A small network was trained on made-up records. Each row is its average activation on records with the value named, seen along a few directions.
Values that are neighbours, or in one group, have similar rows; names and order tell nothing.
(in the rows, 500 means zero)
Strong random noise was added to every row along 3 fixed directions; ignore it. To show where, here is one row again and again, with new noise each time:
495 579 521 575 487 513 503 550 569 489 462 520 428 431 620
722 614 592 746 555 603 314 542 622 495 549 526 469 483 641
216 356 353 216 461 594 638 362 293 311 360 614 388 352 698
327 577 482 468 429 396 664 593 558 514 399 496 392 390 580
660 542 546 650 557 633 336 482 536 438 528 556 460 461 665


Field RIPI:
deza: 442 464 525 490 545 503 496 495 468 534 575 496 583 531 336
fil: 456 375 413 301 524 374 606 484 370 521 493 379 648 492 343
sogum: 532 163 365 265 655 527 416 200 139 470 540 464 611 578 331
kek: 586 752 484 621 410 634 548 657 737 642 503 414 512 768 450
moru: 526 317 490 484 564 316 427 547 409 415 500 569 367 362 574
suk: 556 591 640 697 515 318 507 592 532 589 574 403 641 404 389
metu: 458 360 483 439 486 613 416 434 386 349 501 628 529 507 525
bok: 606 508 447 336 524 486 575 432 416 522 469 389 550 441 468
robez: 574 588 473 475 431 853 413 375 590 405 402 551 483 601 725
mive: 317 517 401 454 391 546 622 413 567 526 524 570 426 717 447
duv: 280 816 590 500 340 490 728 587 784 682 356 369 598 406 530
vulo: 568 486 616 683 501 569 293 566 588 500 650 634 483 674 404
A value of RIPI combines one of 4 hidden first parts with one of 3 second parts; all combinations occur once.
Question: bok and sogum share the first part; bok and duv share the second. Which value has the first part of duv and the second part of sogum?
Answer: deza
Question: moru and metu share the first part; moru and robez share the second. Which value has the first part of robez and the second part of metu?
Answer: kek

Field NUNO:
fude: 651 540 594 650 537 389 400 597 479 467 608 545 462 452 436
bedit: 506 549 549 576 432 785 299 410 573 353 486 640 480 538 660
zetu: 524 404 440 393 527 204 595 664 440 548 434 443 366 429 405
gifug: 476 556 493 425 491 544 560 445 509 593 469 375 626 480 501
zogok: 573 515 564 583 532 399 458 579 536 461 468 519 437 395 560
rozen: 407 571 481 529 504 423 588 557 568 657 522 408 521 597 269
pinu: 328 622 423 510 335 664 656 511 674 600 419 526 540 718 543
fitu: 442 466 518 453 472 316 631 525 468 500 501 489 470 382 498
nubo: 372 658 399 402 377 565 701 495 606 560 368 387 538 567 563
dad: 621 304 531 440 648 466 356 357 269 401 610 523 586 375 479
lupa: 129 648 484 503 344 785 639 417 671 564 399 539 601 557 622
sek: 408 635 452 442 403 814 513 491 639 432 410 547 426 650 647
A value of NUNO combines one of 4 hidden first parts with one of 3 second parts; all combinations occur once.
Question: dad and zogok share the first part; dad and lupa share the second. Which value has the first part of lupa and the second part of zogok?
Answer: bedit
Question: zetu and nubo share the first part; zetu and sek share the second. Which value has the first part of sek and the second part of nubo?
Answer: pinu

Field GUMOB:
nazab: 346 534 417 293 414 325 804 534 428 458 372 436 415 329 600
dem: 578 355 482 391 578 435 451 446 382 435 447 468 484 367 541
tik: 524 464 485 443 461 540 409 528 440 350 493 637 421 505 602
suz: 571 442 473 476 564 547 435 396 444 540 551 493 484 658 371
besad: 419 687 505 570 507 752 421 442 728 632 413 440 521 491 588
sem: 317 459 554 376 479 344 655 521 356 469 502 476 552 376 386
lagal: 666 400 552 682 585 660 259 348 408 432 639 580 701 509 550
fopib: 654 424 451 505 552 133 608 703 445 636 602 359 519 565 254
rufar: 248 280 408 344 469 543 567 419 371 332 462 709 298 509 553
The values of GUMOB form 4 separate groups.
Question: Which other values are in the same group as lagal? Give them in the order they are listed.
Answer: sem
Question: Which other values are in the same group as rufar? Give them in the order they are listed.
Answer: tik
Question: Which other values are in the same group as fopib? Give them in the order they are listed.
Answer: suz
